Each row below is a small network's average activation on inputs in which a field has the value named, seen along a few directions.
Values that are neighbours, or in one group, have similar rows; names and order tell nothing.
Random noise pushes rows far along 7 fixed directions. That doesn't count. These rows show it; they differ only by the noise:
[ 570  339  147 -326 -289  295  -66 -304 -132  -89  -70  171  210  492
  -33  155 -238 -156]
[ 102  100  247 -228  359   68 -283  -44 -163 -152  198  -51  -21   66
   73 -201 -196   81]
[-225  -62  -71  128 -124  103  197  172   98 -126 -199  121  -94 -122
   33    0  519  -94]
[ 153  -16  132   -8   24  139  -15  121 -137  -53 -142  -73 -143 -192
  260  248   48  132]
[ 226  230   67   -9  -21  289  172   43  -50 -218 -359 -224  149 -127
  -48  460  327  204]
[ -55  -13  149   97  -80 -291  309 -272  380  194  414  239  147  501
 -279  -71   50 -178]
[-109  319  -28 -302  -31  130 -121  -53 -124  -63   98 -153  243  247
 -355 -352   23 -223]
[  19  -67  -85  148 -818 -406  340 -181  222  537   69  243 -139  545
  -46  363 -192 -184]
[  63  411  250 -236  427 -426 -366 -414   43 -253  155 -220   73  684
 -379  165 -464  670]


Field MAR:
sataz: [ 335 -243  181  -74  678  363  174  -53   17 -257  159  -28  355 -396
   29  -85  130 -118]
kekif: [  86   51  102   -3  127   33 -202 -183  214 -261  130  612    2  258
  -33 -184   -4  -50]
redem: [-134  -57 -320 -202    1  105 -342   32  -97 -123   25  338 -198  -37
  107 -591 -196 -262]
divu: [  -3  -45   22 -119 -193  286 -118   90 -170   17   24  282  -81   -1
  223 -378   20 -346]
finup: [ -41 -468  255  270  455 -179 -129   -9  -26  161  493  113 -175  -63
  415 -308 -284   87]
rebid: [-102  189 -148  345  306   38  606  -69  446  119   98 -605  608 -308
 -880  281  503   35]
tini: [ 214  108   39 -184 -228  -26 -125  -28   -1  243  280  129   25  -75
  204  -82 -386 -256]
peda: [-254  457 -235 -125   21   77 -201  138  -90 -521 -458 -119  163    5
 -289 -291  252  238]
vud: [ 245  142 -226  200 -298  170  606  -81  136 -133 -485 -325  481  -32
 -221  560  552   -6]
numav: [ -24 -118 -102 -163  407  371 -397  189 -447 -144 -388 -493   29 -548
   16    5  -84  178]
Each value of MAR is a pair of two hidden parts, and every pair occurs once (5 first parts, 2 second parts).
Question: Changing only the second part turns tini into kekif. peda has the same second part as tini; what does that change turn peda into?
Answer: divu
Question: Changing only the second part turns vud into finup. redem has the same second part as vud; what does that change turn redem into?
Answer: rebid

Field ZOTO:
beb: [-220  119  323   43  411 -202  -83  126   33  -88  122 -230   18  -17
 -102   -2  111  280]
fen: [ -50  195  -22 -146 -137  340 -280  132 -140 -157 -143  122  -57   40
   32 -197  212 -216]
gep: [ -80  -80  -48  166   37  311  -37  165 -137 -102 -233  192 -138 -128
  292 -110  320  -46]
netu: [ -42 -174  -44  -40 -138 -165   79 -145  -35  -14    0  232    2  445
  -49 -129  -12   -1]
vafa: [ -29  -44 -118  127    8 -191   18 -125  308 -187  -81  542 -169  121
   78  -73   61   59]
difo: [-141  264 -197 -173  -62 -149   20  143  -10   13 -114 -367  -51 -148
 -352  203  -39  191]
vupa: [-341 -259 -207   95   21 -112 -162  227 -104  174 -118 -352 -293 -304
  -29   29  -90  150]
fozeg: [-418 -185 -436  209 -135 -239  -72   64  170 -204 -383  131 -238  -41
 -109  -88  300  -39]
fet: [-382  437 -105 -383  -47 -139 -254   13  -51 -277 -110 -305   64  166
 -434 -384  128   12]
tun: [-256  -63  -96  -77 -128  243  -61  207  -25   64  176  196 -107 -316
   51 -377  247 -420]
biki: [-192   70 -238  129 -292 -316  -33  -88  218  248   15   18  -45  195
 -209   62 -230  214]
lofi: [ 271 -207  238   18   75  234  185 -183  -80  133  201  100  139   72
   48  137 -109 -137]
rab: [-119   18 -322   85 -731 -163  251  -99  166   74 -143  407  -19  359
   78 -115   41 -378]
kula: [ -19  -91  -40  -29  240  225  125  -66   47 -274 -134  -80  316  -93
  -82  -96  394 -157]
delo: [ 248  -22  423  115  839  164   11  181 -178 -245  214 -288  146 -449
  310    8   40  410]
Each value of ZOTO is a pair of two hidden parts, and every pair occurs once (5 first parts, 3 second parts).
Question: Changing only the second part turns lofi into fen. netu has the same second part as lofi; what does that change turn netu into?
Answer: beb
Question: Changing only the second part turns difo into vafa. fet has the same second part as difo; what does that change turn fet into?
Answer: rab

Field TIG:
fulid: [ -21  632 -148 -367 -266  285  -91   37  -25 -281 -357 -228  321  142
 -696  -73  221 -199]
vukav: [ 157  -45  162 -107  924   96  -37 -311   99 -399  355 -264  504   43
 -197 -354  126  -49]
sop: [-236 -234  239  102  299 -249  115   31   29   96  179 -153  -13    4
   41  -21   38  144]
vov: [  50  -69  352  -21  229   88  126  249 -131   46  363   97   17 -245
  361 -294   69 -152]
lis: [ 371   58   93 -146  364   18 -152 -256   48 -161   44  -78  -16  -74
  -41  387 -297  373]
fotiz: [ 342   26  224 -228 -270  427 -139  -22 -209  265  491  298  -64  151
  237 -370 -234 -605]
bor: [-175  117 -170  178  390 -331  -44 -216  460 -645 -310  286  -65  238
 -209   12  273  540]
biti: [-163  -64  157  192  202 -142   15  358  -29  200  178 -189 -117 -589
  289   45   24  151]
bebok: [-769 -328 -196  415  -97 -544  118  315 -102  638  100 -695 -279 -347
 -101  175  -64  387]
mada: [ 311   -1    4 -165  394  509 -270 -159 -115 -452 -221  266  189   42
   20 -210    9  -32]
Each value of TIG is a pair of two hidden parts, and every pair occurs once (5 first parts, 2 second parts).
Question: Changing only the second part turns mada into vukav. fotiz has the same second part as mada; what does that change turn fotiz into?
Answer: vov
Question: Changing only the second part turns bebok into sop. fulid has the same second part as bebok; what does that change turn fulid into?
Answer: biti
